Each row below holds a small network's activations on one input, seen along a few directions.
In each table, some parts of the input vary, and every possible input appears once, in random order.
A made-up example of a description, with smaller parts first: line(6) and (point or ring(9) or (values(3) and ring(5))).
Shared parts are said once, and a part with two or three values counts as separate values.
(in the rows, 128 means zero)

Other details of the inputs shift rows strongly along two fixed directions, in all tables alike. That doesn't count.

A family of inputs:
R1: [124 123 118 131 119 128 131 128 121 131 128 132 128 109 127 131]
R2: [122 115 122 134 117 136 124 126 127 130 133 126 137 115 128 132]
R3: [110 114 112 131 147 135 128 126 120 137 121 115 121 122 116 120]
R4: [126 127 124 136 123 128 128 131 119 127 121 134 132 110 123 131]
R5: [155 149 153  99 120 118 120 128 147 128 129 112  96 144 154 131]
R6: [126 120 119 130 122 137 130 128 124 125 129 121 137 113 127 136]
R7: [152 151 160 104 128 127 131 122 147 127 136 104 108 152 152 142]
R8: [124 123 129 139 121 131 125 133 122 132 122 136 134 112 121 129]
R9: [128 123 116 126 122 136 127 133 115 128 123 133 130 117 120 125]
R10: [127 117 125 143 122 131 124 129 125 129 124 130 143 120 127 134]
R11: [156 149 158 107 125 126 123 125 152 125 131 100 108 139 157 141]
R12: [155 158 157 103 130 118 122 133 141 130 132 110 104 149 153 125]
R13: [126 122 123 136 123 132 124 127 122 120 126 125 140 115 126 135]
R14: [158 154 152 108 127 122 123 123 148 119 128  98 108 138 156 143]
R15: [145 149 147 113 155 112 119 121 146 131 117  97  90 152 152 130]
R16: [155 150 149 105 123 118 124 120 149 120 133 100 104 138 160 143]
R17: [157 150 162 111 125 121 117 124 147 122 127 100 109 140 156 140]
R18: [120 123 119 130 126 139 137 126 109 128 132 131 137 129 122 125]
R19: [124 122 117 125 129 133 133 136 110 131 134 133 131 119 122 120]
R20: [125 120 121 128 119 137 123 135 118 134 123 134 133 119 119 123]
R21: [117 116 123 132 120 138 131 124 119 133 138 130 138 127 122 133]
R22: [121 121 120 135 128 133 136 127 106 128 129 135 136 132 126 127]
R23: [119 118 126 137 125 134 133 129 110 133 128 136 139 135 125 125]
R24: [120 120 126 134 123 143 131 126 117 133 133 127 142 128 119 133]
R25: [117 118 125 129 123 141 138 128 114 133 134 132 138 130 122 122]
R26: [107 111 118 130 145 136 124 127 123 144 120 117 125 124 116 118]
R27: [116 120 129 133 124 138 131 128 111 129 131 135 139 132 122 123]
R28: [112 131 104 192 134  76 143 123 229  84 125 232 189 128  80 116]
R29: [125 119 114 123 119 130 128 130 117 128 128 134 126 116 123 125]
R30: [124 119 125 130 120 133 121 136 117 130 122 136 133 120 119 123]
R31: [152 154 154 100 131 122 137 122 140 122 135 107 103 153 155 133]
R32: [126 124 120 131 122 132 134 132 122 131 125 131 130 108 123 131]
R33: [140 143 151 104 147 113 117 117 154 137 124  96  91 151 149 125]
R34: [158 157 159 109 124 121 123 128 148 131 124 107 100 136 153 136]
R35: [117 118 118 128 122 134 138 123 110 127 138 132 132 128 124 124]
R36: [127 127 120 134 122 132 131 131 120 131 123 131 132 109 122 131]
R37: [118 119 118 130 122 135 135 123 116 127 138 127 135 126 123 136]
R38: [108 114 118 132 146 137 119 125 120 145 117 116 126 125 116 118]
R39: [124 122 125 134 120 135 131 134 125 136 126 133 132 110 122 129]
R40: [120 120 122 127 125 135 130 139 113 137 133 133 134 122 121 118]
R41: [119 118 120 127 121 130 127 136 113 136 137 134 132 123 123 117]
R42: [129 121 117 131 124 129 126 135 113 128 120 137 130 120 125 128]
R43: [129 126 121 139 124 126 130 132 119 131 119 136 133 113 127 133]
R44: [120 122 126 131 126 132 123 138 110 133 130 136 135 124 122 118]
R45: [118 121 125 131 123 141 133 127 112 133 132 132 139 131 121 122]
R46: [122 120 122 134 117 131 127 130 125 135 129 135 129 110 125 128]
R47: [120 121 120 129 125 139 138 126 117 128 135 126 138 125 120 137]
R48: [107 113 122 134 146 133 117 126 119 140 116 118 125 125 117 119]
R49: [142 162 130 153 140  67 136 118 246  68 128 207 154 154 107 119]
R50: [158 159 151 102 134 117 125 130 138 124 133 111 101 146 153 127]
R51: [123 120 115 126 125 128 130 133 109 131 137 133 129 120 124 119]
R52: [124 125 121 130 130 130 126 136 107 127 131 135 132 121 123 121]
R53: [114 116 123 130 120 136 135 125 114 133 137 134 135 130 123 121]
R54: [126 120 116 123 122 136 131 134 117 128 125 133 129 116 121 126]
R55: [138 162 130 165 145  65 146 110 250  69 136 207 167 167 108 131]
R56: [160 152 152 112 128 116 123 124 143 121 124 101 108 141 161 145]
R57: [119 119 130 136 124 139 128 126 116 129 132 130 142 129 120 133]
R58: [109 112 119 138 147 130 119 127 117 145 115 120 126 128 120 121]
R59: [109 116 116 135 148 132 120 125 115 134 117 116 121 123 118 121]
R60: [124 118 121 125 119 137 127 136 120 134 125 134 131 118 119 123]
R61: [109 111 110 131 144 129 125 122 119 137 124 116 118 122 117 119]
R62: [126 118 122 133 121 130 123 137 116 134 119 138 133 123 122 126]
R63: [144 151 146 108 153 117 120 119 150 130 120  94  91 150 147 127]
R64: [126 119 125 137 121 139 123 128 125 130 128 124 141 116 124 132]
R65: [118 123 123 132 127 136 134 126 108 124 131 134 136 130 123 125]
R66: [126 123 117 133 131 128 128 137 105 132 129 137 132 123 126 123]
R67: [120 123 123 134 126 136 131 125 113 124 132 128 139 127 121 136]
R68: [156 155 157 107 132 113 121 135 137 131 129 113 103 152 158 129]
R69: [122 118 127 140 125 135 131 128 116 133 130 133 142 132 122 135]
R70: [122 124 120 132 125 140 134 125 114 128 133 126 139 127 120 136]
Each input here is: values(2) and line(5) and (point or ring(6)).
Changing only the line(5) part turns R25 into R23. The same change can be made to R7. Which row results?
Answer: R69
Changing only the line(5) part turns R62 into R20. The same change can be made to R56. Which row results?
Answer: R14
List by row number the other rows that have the line(5) part and the values(2) part in common with R15.
Answer: R22, R42, R43, R55, R56, R66
List by row number the other rows that have the line(5) part and the values(2) part in common with R5.
Answer: R2, R21, R33, R41, R46, R53
Change only the line(5) part in R66. List by row number the other rows that result.
Answer: R19, R50, R51, R52

A family of inputs:
R71: [174 179 181  67 131 131 129 120 128 128 136  40  61 177 192 154]
R72: [151 158 135 144 118  80 135 129 206  88 129 179 140 139 131 131]
R73: [127 122 133 126 125 139 129 135  98 133 135 143 144 134 125 117]
R74: [110 106 125 134 142 141 126 112 117 138 131 117 137 139 122 130]
R75: [126 124 115 126  98 140 134 137 121 126 129 127 130 101 125 134]
R76: [139 120 130 131 116 135 116 140 108 136 120 142 138 109 125 128]
R77: [132 115 133 138 136 136 118 124 115 146 114 133 137 109 122 134]
R78: [100 118 108 124 149 126 126 132 113 138 123 122 109 135 113 104]
R79: [116 125 116 122 108 142 146 135 112 126 150 127 134 127 123 128]
R80: [140 158 130 148 133  90 136 117 219  82 128 157 141 136 122 138]
R81: [114 118 104 129 145 122 117 139 124 142 110 120 109 106 118 109]
R82: [122 114 135 133 143 141 130 118 105 142 126 133 140 137 121 125]
R83: [120 107 126 140 136 135 114 118 126 140 119 115 135 108 123 135]
R84: [121 126 120 131 113 132 139 135  98 128 142 137 136 134 130 125]
What is each input in this table made of?
Answer: values(2) and (point or ring(6))
Changing only the values(2) part turns R79 into R75. The same change can be made to R84. Which row results?
Answer: R72

A family of inputs:
R85: [104  89  98 170  99 162 129 133  96 130 121 145 183  77  98 148]
R86: [130 126 151 108 135 148 119 126  85 152 129  80 105 151 152 133]
R87: [102  96  92 165 116 143 130 148  65 134 118 168 168  95  99 121]
R88: [143 136 156  96 122 152 117 145  80 159 124  93  98 137 149 121]
R89: [154 131 145  86  91 151 127 138  83 148 142  91  97 113 164 139]
R90: [102 123 121 169 151 108 139 109 185 105 133 169 170 158  98 124]
R91: [183 182 164 110 118  95 137 111 220  83 137 125 116 145 159 160]
R92: [107 122 109 168 166  87 111 122 207 117  98 167 139 123  94 108]
R93: [104 123 114 142 147 120 146 107 158 111 142 142 145 150 109 125]
R94: [168 185 164  93 138  87 137 125 206 100 140 144  98 174 149 114]
R95: [129 127 138  93 135 148 129 121  82 146 139  77  95 147 151 129]
R96: [110 123 103 141 163 100 116 122 178 124 108 136 113 114 107 108]
R97: [156 143 136  92 119 139 128 140  63 139 128  93  91 124 163 136]
R98: [101  86 101 159  90 153 128 145  86 143 133 165 175  85 100 124]
What is each input in this table made of?
Answer: values(2) and (point or line(6))
Changing only the values(2) part turns R85 into R91. The same change can be made to R87. Which row results?
Answer: R97
Change only the values(2) part in R86. List by row number the other rows that result.
Answer: R95
Change only the values(2) part in R90. List by row number the other rows that result.
Answer: R93

A family of inputs:
R99: [132 144 139 126 147 112 128 125 145 124 127 134 120 156 131 118]
R100: [107 108 120 143 126 143 129 125 114 137 130 129 148 121 115 129]
R101: [147 142 144 135 122 112 122 130 154 122 121 133 127 128 140 137]
R102: [138 144 135 121 128 118 143 118 145 110 142 132 128 148 138 135]
R103: [105 107 111 136 136 136 121 134 114 141 120 133 131 114 108 112]
R104: [114 114 109 147 139 139 124 126 113 128 112 122 140 106 112 137]
R105: [115 112 103 134 122 130 135 129 104 126 133 140 135 112 120 125]
R106: [151 148 147 123 111 121 134 132 140 109 140 144 139 144 141 135]
R107: [124 117 130 145 107 140 130 133 111 131 131 145 154 122 122 137]
R108: [132 135 135 125 137 114 121 121 163 124 124 123 118 137 133 127]
R109: [134 141 136 118 132 124 138 119 157 117 139 125 125 144 129 131]
R110: [134 141 136 124 144 106 122 129 149 126 122 135 114 145 132 117]
R111: [124 119 113 127 104 144 137 140 104 129 134 145 142 102 115 124]
R112: [144 130 157  77 132 164 114 128  58 170 122  36  69 137 172 139]
R113: [110 106 108 140 124 136 125 126 117 135 128 128 138 107 116 128]
R114: [149 146 136 124 125 113 124 135 155 120 120 137 120 122 136 129]
R115: [139 140 131 119 127 114 130 123 157 117 134 130 118 130 135 129]
R116: [105 110 115 140 140 138 128 130 105 139 125 135 138 128 111 115]
What is each input in this table made of?
Answer: point or ring(5) or (values(2) and line(6))
